A small network was shown many inputs. Here are its activations along a few directions, one row for each input.
Each table varies a few parts of the input and shows all the possible inputs, shuffled.
Descriptions start from the smaller parts, as in this example, which fits no table here: ring(5) and (point or line(9) or (values(3) and line(6))).
Shared parts are said once, and a part with two or three values counts as separate values.
In the rows, 128 means zero.

Other details of the inputs shift rows strongly along two fixed directions, in all tables alike. That doesn't count.

A family of inputs:
r1: [150 135 130 166  45  82 126 123 125 169  60 174 101 143  89]
r2: [124 139  98  66 138 124 124 157 111 124 148  79 165 143 222]
r3: [150 125 107  80 136 124 109 178  89 108 155  89 153 159 213]
r4: [110 155 141 110  46  81 146  86 147 181  63 161 121 120 110]
r5: [164 144  54 166 135 118 121 173 111 109 139 112 166 163 191]
r6: [118 166 158 111  40  86 151  87 146 181  77 124 104 118 110]
r7: [135  91 165 156 178 174 118 128 123  94 166 126 100 121  64]
r8: [ 90 113 169 108 186 168 128  92 157 100 160 145 137  85  97]
r9: [167 138 167 141  39  82 108 125 117 153  84 178 100 145  98]
r10: [165 119  71 129 134 124 108 175  90  97 139 117 171 186 185]
r11: [116  97 187 116 178 174 120 113 129  87 168 119 109 111  79]
r12: [113 156 156 102  49  82 145 103 140 199  77 140  93 104 122]
r13: [ 96 108 128 162 198 164 144 121 151 138 152 131  96  82  85]
r14: [165 141  61 160 132 126 129 174 104 111 142  75 152 172 184]
r15: [ 90 111 177 102 181 175 135  92 150 103 162 109 122  94  88]
r16: [122  91 135 178 192 168 128 142 132 125 155 138  88  95  76]
r17: [148 144 189 101  38  82 109 111 122 147  86 171 110 134 113]
r18: [146 125  93  88 134 124 110 161  96  90 141 110 180 175 200]
r19: [139 158  53 144 137 121 145 153 123 123 138  68 160 159 193]
r20: [139 162  46 149 141 113 137 152 130 121 135 105 174 151 200]
r21: [ 82  99 160 101 188 170 130  92 151 102 147 146 139  96  89]
r22: [ 85 125 141 137 190 164 146  88 167 116 156 144 133  77  93]
r23: [125 153 123 149  50  77 142 102 144 182  56 168 109 131  97]
r24: [131  80 163 147 187 171 112 144 117 111 166 142  90 107  77]
Description of these inputs: line(4) and ring(6).
Question: The inputs of r14 and r16 match in every part but the line(4) part. If r15 is changed in the same way as r14 into r16, which row does it become?
Answer: r2
Question: A walk changes only the line(4) part. It starts at r4 and steps to r22. List the rest of the walk in order.
Answer: r6, r12
Question: Change only the ring(6) part in r22. List by row number the other rows that result.
Answer: r5, r8, r9, r17, r20
Question: Change only the line(4) part in r20. List by row number the other rows that result.
Answer: r13, r19, r23

A family of inputs:
r25: [131 136 114 140 130 125 131 128 130 124 130 126 136 132 135]
r26: [129 124 113 132 130 129 128 135 126 128 124 129 136 130 136]
r27: [136 127 121 130 127 129 126 130 121 121 134 128 137 138 133]
r28: [129 126 114 135 128 130 129 130 126 125 124 123 137 135 133]
r29: [117 134 131 103 129 129 132 123 129 129 134 113 134 122 148]
r30: [132 135 117 137 131 126 132 135 127 131 133 119 127 127 139]
r31: [134 126 124 128 130 127 121 138 124 118 129 132 135 133 138]
r32: [119 136 130 104 128 129 133 120 133 125 133 112 140 126 143]
r33: [131 130 119 128 131 128 130 133 124 125 130 118 129 139 132]
r34: [135 128 125 131 128 128 121 133 124 115 129 126 136 138 135]
r35: [130 129 116 130 131 126 129 130 123 122 128 125 134 141 132]
r36: [ 99  80 153 152 240 201 128 114 145  90 189 142 114  84  64]
r37: [131 134 112 137 132 125 130 133 130 127 129 132 135 128 138]
r38: [119 117 163 141 112 129 132 110 138 149 109 147  94 105  78]
r39: [129 124 115 132 131 129 126 137 126 132 126 124 132 131 137]
r40: [137 129 128 129 127 129 122 137 125 118 131 119 132 136 135]
r41: [117 135 129 106 129 128 132 116 132 123 130 119 145 128 144]
r42: [133 137 116 139 129 127 131 132 131 127 132 119 131 131 135]
r43: [136 126 124 127 128 129 127 137 118 128 137 121 128 132 137]
r44: [131 127 116 133 128 132 129 134 127 127 126 116 133 133 133]
r45: [105 127 175 112 110 124 133  94 146 146 109 158 108  99  87]
r46: [116 134 129 103 132 128 128 123 132 130 132 120 139 123 147]
r47: [135 125 120 127 129 128 126 135 121 124 134 134 136 133 136]
r48: [122 127 176 133  78 104 130 100 139 162  86 174  86 112  65]
r49: [134 135 135 125  95 107 130 129 121 147 108 131 112 136 125]
r50: [135 126 127 127 131 127 119 139 124 122 130 127 131 134 139]
r51: [135 127 129 128 129 128 123 140 121 121 132 120 127 132 139]
r52: [134 134 133 124  97 106 126 128 124 148 106 138 115 137 125]
r53: [131 134 115 137 133 125 128 134 130 131 132 126 130 128 139]
r54: [138 128 123 128 126 131 127 133 122 124 136 121 132 136 133]
Question: Describe the family of inputs behind these rows.
Answer: ring(5) and (point or line(5))
Question: The inputs of r26 and r28 match in every part but the ring(5) part. If r37 is changed in the same way as r26 into r28, which row does it become?
Answer: r25
Question: A walk changes only the line(5) part. It starts at r40 and steps to r54. List the rest of the walk in order.
Answer: r33, r44, r42
Question: Which other rows agree with r49 in the ring(5) part? List them by row number.
Answer: r29, r30, r38, r43, r51
